A small network was shown many inputs. Here are its activations along a few directions, one row for each input.
Each table varies a few parts of the input and shows all the possible inputs, shuffled.
Descriptions start from the smaller parts, as in this example, which fits no table here: one of 2 separate values, together with either a single point or one of 9 places around a ring or (one of 4 places along a line, together with one of 5 places around a ring).
Shared parts are said once, and a part with two or three values counts as separate values.
(in the rows, 128 means zero)

Table:
row 1: [126  90 124  85 155 170 180 224 104  79 213]
row 2: [132 147  97 165 106 110 179 143 182 165 110]
row 3: [181 132 105 157 110  95  71  99 163 127 163]
row 4: [157 181 173 109 120 129  94  90 102 128  94]
row 5: [170 126 101 200 114 150 158 171 169 158 134]
row 6: [136 158 125 137 100 148  44 102 119  95 131]
row 7: [ 91 159 131 123 118 147 145  67 138 172 107]
row 8: [129 180 147  89 113 138 139  98 114 156  62]
row 9: [179 163 133 123  87 138  61  97  96  95 109]
row 10: [144 103 110 213 116 190 153 132 139 132  94]
row 11: [114 177 165 122 132 138  77  95 124 128 116]
row 12: [ 85 111 143   7 176 114 175 156 116 105 193]
row 13: [159 150 143 143 141  85 104  91 170 161 146]
row 14: [155 108 121 161 111 115  57  96 158 114 137]
row 15: [142 141 117 158  94 149  68  65 120 111 156]
row 16: [106 123 106 179 109 150 173 106 150 137  74]
row 17: [153 109 113 171 112 134  65  59 133 100 124]
row 18: [129 179 127 130  84 155 167 141 114 131  56]
row 19: [104 126 126 138 137 132 144  61 152 161  75]
row 20: [108 122 115 169 109 131 164 142 176 151  87]
row 21: [ 85 178 137 103 126 147 120 102 138 157  83]
row 22: [168 157 131 165  91 194 146 169 101 125  79]
row 23: [146 102 118 202 115 170 143 168 164 146 107]
row 24: [137  89 129  44 148 115  97 153  99  47 237]
row 25: [131 125 154 157 144 125  98  54 138 131 109]
row 26: [114 109 169  28 181 107 131 145 104  80 224]
row 27: [152  48 113  73 165  34  78 173  61  77 195]
row 28: [121 159 156 143 127 139 100  57 126 146 142]
row 29: [ 87 175 117 143  98 165 148 146 135 133  82]
row 30: [131 150 117 124 134  93 150  99 183 188 113]
row 31: [106 125 135 128 136 113 135  98 178 174  88]
row 32: [141  44 111 115 172  88 162 246  68 106 168]
row 33: [ 85 110 121  49 148 130 201 199 116  84 187]
row 34: [ 92 157 110 164  90 166 175 112 136 149 104]
row 35: [103  64 106  81 165  49 182 220  80 111 145]
row 36: [101  63 128  38 193  31 156 180  77 132 148]
row 37: [130  64 154  59 199  24 110 167  65 108 181]
row 38: [134 125 161 146 143 105  90  89 164 147 121]
row 39: [132 137 112 200  97 205 153 137 125 145 126]
row 40: [125 155 121 178 104 204 127 171 124 128 102]
- The inputs of row 24 and row 33 match in every part but one. If row 27 is changed in the same way as row 24 into row 33, which row does it become? => row 35
- What do these inputs look like to the network? => one of 5 places along a line, together with either one of 2 separate values or one of 6 places along a line
- List by row number the other rows that have the place on the line of 5 in common with row 36. => row 7, row 8, row 12, row 19, row 21, row 30, row 31
- Which other rows does row 37 become when the choice among 2 separate values takes its other values? List them by row number. => row 26

Table:
row 41: [114 159 158 141 106 144 127  57 129 166  67]
row 42: [143 152 119 164  98 102 109  76 157 155  69]
row 43: [111 123  79 237  93 202 223 223 148 165  79]
row 44: [169  96 125 115 158  99  97 180  84  97 197]
row 45: [ 88 138 143  30 178 105 190 168 130 116 149]
row 46: [131  85 113  77 158  53 133 165 110 118 140]
row 47: [138 105 126  82 124 145 121 169  73  46 193]
row 48: [126 129 126 197 114 124  88  65 180 159 132]
row 49: [182 148 146 185 102 153  68  98 148 132 112]
row 50: [127  64 107 107 177  79 122 143 127 114 199]
row 51: [ 91 100 152  59 179  92 150 151  88 122 131]
row 52: [145 163 137 153  71 205  79  91 129 100 109]
row 53: [101 203 134 118 106 161 158  77 161 175  90]
- What do these inputs look like to the network? => either a single point or (one of 2 separate values, together with one of 6 places along a line)
- Which other rows does row 51 become when the choice among 2 separate values takes its other values? List them by row number. => row 41

Table:
row 54: [115 146 130 132 123 109 137 119 125 154  83]
row 55: [129 171 145 111 117 144 116 112 133 138 101]
row 56: [135 115 145  70 150 105  82 121  95  80 190]
row 57: [126 106 111 172 117 156 128 134 149 122 141]
row 58: [125 147 124 132 115 111 139 100 160 153 113]
row 59: [154 131 111 163 100 137 113 125 145 127 136]
row 60: [ 91 138 126 126 124 164 149 113 151 133 126]
row 61: [133  82 111 115 142 121 170 218 103 109 162]
row 62: [144 130 118 163 108 135 111 144 110 128 105]
row 63: [128 157 129 140 105 154 120 136 103 115 105]
row 64: [150 126 123 174 121 155 118 121 148 135 145]
row 65: [120 107 122  92 140 141 179 211  96  97 160]
row 66: [116 121 149  49 158  93  94 109 102 103 178]
row 67: [107 139 139 113 125 146 131 105 104 128  97]
row 68: [119 140 137 142 135 128 145  97 162 162 124]
row 69: [147 164 143 132 107 156 104 125 123 116 115]
row 70: [140  89 134  87 167  59  84 116 113 108 180]
row 71: [111 132 122 147 115 175 137 126 142 109 140]
row 72: [120 105 108 165 135 131 138 120 161 138 125]
row 73: [102 114 125  72 150 129 190 199 104 119 147]
row 74: [138 157 123 139  98 157 123 116 138 115 135]
row 75: [154 137 131 150 124 110 106 122 144 145 101]
row 76: [120 106 148  64 167  58  99 106 116 116 173]
row 77: [ 97 121 124 140 134 130 154 108 163 148 118]
row 78: [125  81 111 108 157  96 180 207 114 126 149]
row 79: [128 132 135 134 116 158 118 117  95 105 109]
row 80: [137 130 115 157 124 110 122 131 124 144  90]
row 81: [106  97 125  86 158  94 195 195 116 134 140]
row 82: [147 129 109 155 115 112 124 111 157 145 121]
row 83: [163 138 132 156 109 136  94 133 131 128 115]
row 84: [119 163 126 118 106 145 134 104 147 139 122]
row 85: [113 157 139 127 126 162 140 101 149 147 132]
row 86: [115 122 135 128 136 113 135  99 118 142  87]
row 87: [149  90 135  93 152  85  73 128 101  91 192]
row 88: [133 151 136 149 116 174 128 113 140 124 146]
row 89: [133 154 144 126 125 109 121 110 147 154  93]
row 90: [135 103 123 152 134 113 120 113 115 135  96]
row 91: [143 105 124 159 119 138 108 125 103 117 110]
row 92: [109 162 132 117 114 142 132 123 111 139  91]
row 93: [141 124 121 167 136 129 129 109 160 152 131]
- The inputs of row 70 and row 66 match in every part but one. If row 72 is changed in the same way as row 70 into row 66, which row does it become? => row 60
- The inputs of row 69 and row 55 match in every part but one. If row 74 is changed in the same way as row 69 into row 55, which row does it become? => row 84
- What do these inputs look like to the network? => one of 5 places around a ring, together with either one of 2 separate values or one of 6 places along a line
- A walk changes only the place on the ring of 5. It starts at row 78 and steps to row 61. List the rest of the walk in order. => row 65, row 73, row 81
- Which other rows does row 87 become when the choice among 2 separate values takes its other values? List them by row number. => row 61

Table:
row 94: [145  93 125 114 149 100 119 159 124 111 178]
row 95: [149 143 112 185 100 146 117 104 161 144 114]
row 96: [145 148 125 174 104 130  99  88 142 147  86]
row 97: [142  99 136 102 154  85 101 143 104 113 149]
row 98: [139  99 127 112 139 131 110 161  92  85 178]
row 99: [111 145 114 171 108 178 202 163 145 162  77]
row 100: [ 99  94 114  95 150 121 201 220 112 121 141]
row 101: [113 151 134 146 123 129 119  69 158 160  95]
row 102: [118 133 149  54 149 104 121 126 104 106 154]
row 103: [120 183 139 127 102 150 114  75 141 145  95]
row 104: [143 148 120 183  94 181 104 110 132 119 115]
row 105: [111 100 140  73 164  81 129 117 121 122 154]
- The inputs of row 97 and row 96 match in every part but one. If row 102 is changed in the same way as row 97 into row 96, which row does it become? => row 103
- What do these inputs look like to the network? => one of 2 separate values, together with either a single point or one of 5 places along a line
- Which other rows does row 99 become when the choice among 2 separate values takes its other values? List them by row number. => row 100
